These are the activations of a small neural network, seen along a few directions. Each row is one input.
Each table varies a few parts of the input and shows all the possible inputs, shuffled.
A made-up example of a description, with smaller parts first: ring(8) and (point or ring(11) or (values(3) and line(6))).
Shared parts are said once, and a part with two or three values counts as separate values.
(in the rows, 128 means zero)

Other details of the inputs shift rows strongly along two fixed directions, in all tables alike. That doesn't count.

A family of inputs:
R1: [133 127 135 118 113 137 135 134 121 117 125 132 140]
R2: [122 121 145 116 132 139 128 136 134 129 116 129 138]
R3: [ 67 102 101  14 117  88 125  73 105 139 124 160  65]
R4: [144 135 118 162 134 130 128 134 132 132 137 117 131]
R5: [142 137 121 155 128 127 126 129 129 125 130 116 127]
R6: [119 129  99 134 150 120 114 104 130 128 134 133 110]
R7: [121 124 135 119 116 132 131 142 122 126 123 133 144]
R8: [133 125 143 113 130 141 135 131 131 134 124 137 134]
R9: [134 131 140 115 130 142 134 133 132 124 115 132 135]
R10: [118 131 104 129 148 113 126 102 136 133 129 128 109]
R11: [125 124 148 118 130 131 127 141 134 126 116 130 135]
R12: [129 128 110 144 148 121 116 114 132 130 143 134 113]
R13: [137 128 141 117 112 132 132 136 127 132 125 128 130]
R14: [129 129 139 120 121 130 132 146 129 130 119 122 144]
R15: [140 135 114 153 132 126 127 129 131 127 129 118 127]
R16: [137 133 122 165 128 133 125 125 126 125 145 121 130]
R17: [133 125 143 114 129 144 129 133 130 131 125 138 133]
R18: [142 136 113 158 139 125 129 130 133 132 141 117 131]
R19: [138 134 111 169 135 133 128 132 127 126 145 124 137]
R20: [136 127 146 116 128 134 134 136 131 130 123 138 131]
R21: [131 135 143 113 127 131 139 133 135 126 115 130 131]
R22: [123 125 143 121 112 133 127 135 122 125 125 129 138]
R23: [110 126 113 137 149 106 122 111 138 135 131 124 113]
R24: [130 124 135 120 110 139 132 139 124 128 127 136 135]
R25: [121 130 104 130 148 110 121 107 131 128 130 134 108]
R26: [139 126 139 112 120 130 136 135 129 130 128 127 135]
R27: [137 135 121 161 123 134 125 129 125 120 133 121 130]
R28: [110 122 106 133 149 111 109 112 132 129 135 130 111]
R29: [130 128 130 115 113 136 134 137 123 121 122 134 139]
R30: [130 125 132 116 110 136 131 136 123 122 120 134 133]
R31: [131 128 147 139 133 149 124 145 134 123 120 123 144]
R32: [123 128 117 140 134 113 119 119 128 133 134 118 122]
R33: [130 127 137 116 109 135 130 129 121 120 124 132 132]
R34: [124 130 119 143 130 116 119 124 128 134 132 118 124]
R35: [121 124 148 117 131 134 134 135 139 131 115 125 136]
R36: [124 132 103 134 147 118 115 111 131 123 134 133 110]
R37: [138 127 144 115 115 132 133 134 127 131 127 126 132]
R38: [134 128 148 117 130 138 140 132 135 134 122 132 134]
R39: [139 130 140 114 115 130 132 133 127 124 119 125 131]
R40: [126 130 115 149 134 119 121 130 130 134 131 118 129]
R41: [140 131 137 114 119 131 136 136 129 123 120 124 137]
R42: [138 132 133 113 119 131 135 139 130 126 118 125 136]
R43: [118 125 151 119 125 137 135 138 116 124 123 121 125]
R44: [129 133 119 145 147 117 130 115 136 135 137 127 118]
R45: [119 126 112 151 130 122 120 127 124 130 135 126 129]
R46: [127 125 141 112 121 125 132 138 129 129 121 123 139]
R47: [120 128 118 150 126 122 118 124 123 129 135 124 126]
R48: [115 123 108 143 135 114 121 116 123 127 140 128 126]
R49: [134 126 140 122 113 140 136 138 123 124 132 134 142]
R50: [123 130 117 148 144 124 131 112 117 129 147 123 105]
R51: [132 126 141 122 107 139 131 136 123 127 128 133 134]
Each input here is: values(3) and (point or ring(6) or (values(2) and ring(5))).
Question: The inputs of R24 and R30 match in every part but the values(3) part. If R18 is changed in the same way as R24 into R30, which row does it become?
Answer: R42
Question: The inputs of R10 and R38 match in every part but the values(3) part. If R21 is changed in the same way as R10 into R38, which row does it become?
Answer: R44
Question: Change only the ring(6) part in R11. List by row number the other rows that result.
Answer: R2, R23, R28, R31, R35
Question: Change only the ring(5) part in R19. List by row number the other rows that result.
Answer: R16, R24, R49, R51

A family of inputs:
R52: [167 153 168 184 135 164 137 162 140 110 111 102 150]
R53: [170 150 137 209 117 157 142 152 122 106 147 107 156]
R54: [149 132 184 105 123 166 138 157 138 124 112 135 150]
R55: [133 121 127 139  97 143 127 145 111 124 134 126 141]
R56: [ 78  95  87  44  91  90 113  80 101 144 135 158  88]
R57: [114 118 103  72 139 109 122 102 136 137 121 150 107]
R58: [112 137  62 212 181  97 118  95 133 133 160 108 112]
R59: [117 129 117 182 161 122 127 123 129 133 148 113 127]
R60: [147 143 138 142 136 142 145 148 132 122 119 113 148]
R61: [119 110 157  25  70 127 138 140 101 122 111 159 131]
R62: [131 141 122 190 161 129 112 120 135 124 138 109 114]
R63: [121 122 162  48  96 133 139 144 133 121  87 144 137]
R64: [171 153 128 218 116 162 126 171 121 111 147 107 159]
R65: [108 116  97 134 161 108 109  97 136 139 146 143 106]
R66: [136 131 182 110 101 161 142 174 134 116  92 129 172]
R67: [147 127 172 106 116 165 142 166 140 119 105 141 168]
R68: [126 139  64 206 141 105 114  86 116 124 169 113 108]
R69: [125 129  91 138 166 108 113  88 138 137 140 131  96]
R70: [105 117 113  71 140 103 132  98 124 138 124 136  90]
R71: [150 124 186  86  80 140 135 185 135 129  99 113 178]
R72: [102 124  93 141 169  99 119  89 126 140 151 124  83]
R73: [ 99 107 103  44 115  78 131  82 132 166 128 157  85]
R74: [118 125 152 138 131 137 122 142 130 128 119 126 140]
Question: What is each input in this table made of?
Answer: values(2) or ring(6) or (values(3) and ring(5))
Question: Change only the values(3) part in R58. List by row number the other rows that result.
Answer: R66, R67
Question: Which other rows belong to the same alternative as R73? List them by row number.
Answer: R71
